a =
[[52, 61, 60, -56, -1],
 [17, 22, 29, -10, 7],
 [-1, -1, -1, -8, -6],
 [-2, -3, -7, 3, 0],
 [6, 6, 10, -3, -1],
 [-3, -2, 2, 4, 3],
 [-23, -27, -37, 15, 12],
 [-3, -4, -11, 2, -1],
 [7, 11, 14, -15, -2]]
Indices start at 1.
(1, 1) => 52
(1, 4) => -56
(3, 5) => -6
(7, 4) => 15
(8, 5) => -1
(5, 2) => 6
(1, 3) => 60
(9, 3) => 14
(4, 5) => 0
(5, 5) => -1
(6, 5) => 3
(4, 1) => -2
(9, 2) => 11
(7, 2) => -27
(6, 4) => 4
(3, 1) => -1
(9, 4) => -15
(6, 1) => -3
(2, 4) => -10
(3, 3) => -1
(5, 1) => 6
(6, 2) => -2

m =
[[6428 4476 3914 3432 5004 7172 5391]
 [5732 4977 4119 3972 4963 7908 5959]
 [4106 4434 2994 6253 5440 6503 6516]
 [5915 4900 4071 3800 4978 7772 5815]
 [4378 4777 2653 7036 5663 5558 5942]
 [5103 5395 3826 7724 6047 5272 5065]
 [4293 4305 6059 6940 6820 5074 3883]
 [3431 6013 5782 4415 6306 3122 4393]
 [3228 4499 5787 5277 6566 3981 3709]
 [4647 5077 2887 7345 5774 5335 5641]
 [3835 6868 6267 4362 6436 2989 5016]
 [6023 4227 4785 3950 3970 4462 5098]
 [3213 5823 6511 4775 4039 3843 4474]
 [3805 5434 6576 4791 2829 3732 4881]
 [7195 3763 3975 3539 4641 5746 4677]
 [7262 3797 4028 3643 4507 5635 4573]]
Indices start at 1.
(1, 1): 6428
(5, 1): 4378
(11, 1): 3835
(6, 5): 6047
(2, 7): 5959
(8, 1): 3431
(14, 6): 3732
(3, 1): 4106
(7, 2): 4305
(6, 1): 5103
(9, 5): 6566
(4, 6): 7772
(11, 5): 6436
(16, 2): 3797
(4, 7): 5815
(6, 6): 5272
(2, 2): 4977
(11, 3): 6267
(13, 6): 3843
(4, 2): 4900
(10, 1): 4647
(6, 2): 5395
(13, 5): 4039
(13, 2): 5823
(14, 4): 4791
(9, 2): 4499
(4, 3): 4071
(7, 3): 6059
(10, 6): 5335
(9, 7): 3709
(1, 3): 3914
(6, 7): 5065
(14, 3): 6576
(14, 1): 3805
(7, 5): 6820

A =
array([[  6,   0,   2,  -6,  -2,   3,  -7,  -1,  -2,   4,  -3,   1,  -3,
         -4,   5],
       [-34,  -8,   8,  12,  12, -28,  15,  71,  63,  16,  24, -16,   3,
         27,  35],
       [  5,  -1,  -5,   1,   1,  -1,   7,  -9,   3,   3,  -6,  -1,  -1,
         -2,   1],
       [  0,  -4, -24,  -4,  12,  -4,  24,   9,  13,   9,  12,  -2,  11,
          2,   2],
       [-18,  -5,   5,   4,   5, -13,   6,  34,  28,   6,  13, -10,   2,
         11,  13],
       [ -7, -13, -60,  -1,  35, -19,  66,  27,  40,  25,  45,  -3,  32,
         10,   7],
       [  7,  -6, -39,  29,  10, -17,  65, -34,  30,  -6, -26,   7,  -3,
          0, -10]])
Rows and columns are counted from 1.
row 1 col 1	6
row 1 col 9	-2
row 4 col 9	13
row 5 col 3	5
row 7 col 4	29
row 5 col 2	-5
row 4 col 15	2
row 5 col 7	6
row 4 col 1	0
row 2 col 7	15
row 7 col 7	65
row 4 col 10	9
row 3 col 1	5
row 2 col 5	12
row 5 col 15	13
row 3 col 2	-1
row 1 col 11	-3
row 1 col 14	-4
row 7 col 11	-26
row 4 col 3	-24
row 4 col 7	24
row 5 col 6	-13
row 7 col 2	-6
row 7 col 15	-10
row 3 col 5	1
row 2 col 2	-8
row 7 col 13	-3
row 3 col 7	7
row 6 col 10	25
row 5 col 5	5
row 7 col 12	7
row 6 col 11	45
row 2 col 1	-34
row 5 col 4	4

W =
[[5800 6797 6397 5809 6360 6835 5934 6991 6451 6663 6262 6014 6318 6446
  5913]
 [7920 5203 7000 4660 6026 2569 4745 5026 7127 4723 7051 9029 5045 4115
  5486]
 [4165 7160 5475 7946 6633 9865 8038 7259 5215 7926 5172 3285 7343 8684
  7171]
 [4525 6989 5910 7507 6451 9434 7783 6901 5427 7501 5490 3746 6972 8350
  6946]
 [9171 4942 7500 4904 4609 2786 3482 4314 7680 3875 8051 9012 5027 3413
  4568]
 [7831 5164 6865 4495 5853 2597 4517 4996 7154 4760 6935 8844 4872 3963
  5397]]
Rows and columns are counted from 1.
row 1 col 1 -> 5800
row 6 col 1 -> 7831
row 5 col 15 -> 4568
row 2 col 7 -> 4745
row 5 col 6 -> 2786
row 1 col 15 -> 5913
row 4 col 8 -> 6901
row 1 col 11 -> 6262
row 4 col 2 -> 6989
row 5 col 11 -> 8051
row 4 col 14 -> 8350
row 4 col 5 -> 6451
row 1 col 10 -> 6663
row 6 col 11 -> 6935
row 4 col 6 -> 9434
row 3 col 14 -> 8684
row 6 col 10 -> 4760
row 5 col 8 -> 4314
row 3 col 6 -> 9865
row 2 col 11 -> 7051
row 1 col 2 -> 6797
row 2 col 13 -> 5045
row 3 col 5 -> 6633
row 5 col 9 -> 7680
row 6 col 4 -> 4495
row 5 col 5 -> 4609
row 3 col 11 -> 5172
row 1 col 7 -> 5934
row 1 col 3 -> 6397

arr =
[[ 2.3  1.5 -0.7 -1.4  1.5 -0.9 -0.1 -0.3 -0.7  2.1  1.9  0.1  0.3]
 [-0.9  1.6  2.0 -0.3 -0.5  1.3  1.1 -0.1  0.3  1.1  1.2 -0.4 -1.3]]
Indices start at 1.
(1, 1)	2.3
(1, 5)	1.5
(2, 8)	-0.1
(2, 3)	2.0
(1, 7)	-0.1
(2, 13)	-1.3
(1, 6)	-0.9
(1, 13)	0.3
(2, 11)	1.2
(1, 2)	1.5
(2, 1)	-0.9
(1, 10)	2.1
(1, 11)	1.9
(2, 5)	-0.5

B =
[[ 43  31  46  -4  16]
 [ 34 -32 -23  31  -5]
 [-36  -3  25 -38   8]
 [-23  10 -15  -2 -21]
 [ 13  40  -2  -1 -19]
 [ 26   8 -45  -2  15]
 [-29  20 -16  -4 -23]
 [-12   6  24 -36  17]
 [ -4   7  -7 -17   9]
 [ -2   6  21 -11  13]
 [ 29 -63  10   7 -16]
 [-33 -12  15 -11  21]
 [-15   5  47 -25  23]]
Rows and columns are counted from 1.
(1, 1)	43
(8, 5)	17
(11, 4)	7
(6, 3)	-45
(7, 5)	-23
(7, 2)	20
(13, 4)	-25
(5, 3)	-2
(7, 3)	-16
(4, 2)	10
(11, 3)	10
(6, 1)	26
(10, 1)	-2
(2, 2)	-32
(9, 1)	-4
(12, 4)	-11
(3, 3)	25
(3, 1)	-36
(7, 4)	-4
(6, 4)	-2
(1, 4)	-4
(1, 3)	46
(9, 3)	-7
(12, 1)	-33
(2, 5)	-5
(8, 4)	-36

data =
[[724 403 221 194 392 628]
 [804 614 349 212 420 262]]
Indices start at 1.
row 1 col 1: 724
row 2 col 6: 262
row 2 col 2: 614
row 2 col 3: 349

X =
 38   62  149  125   56  176  183  130   48  228  115   54  105  104  234  211
154   65  142   64  100  168   80  177   67   82  207  176  102  182   84   86
113  176   94  116  127  113  204   78  237  106   97   85   94  108  104   96
Indices start at 1.
(1, 1): 38
(3, 3): 94
(1, 15): 234
(1, 6): 176
(2, 13): 102
(3, 2): 176
(3, 12): 85
(3, 16): 96
(1, 2): 62
(2, 4): 64
(2, 5): 100
(2, 10): 82
(2, 2): 65
(3, 11): 97
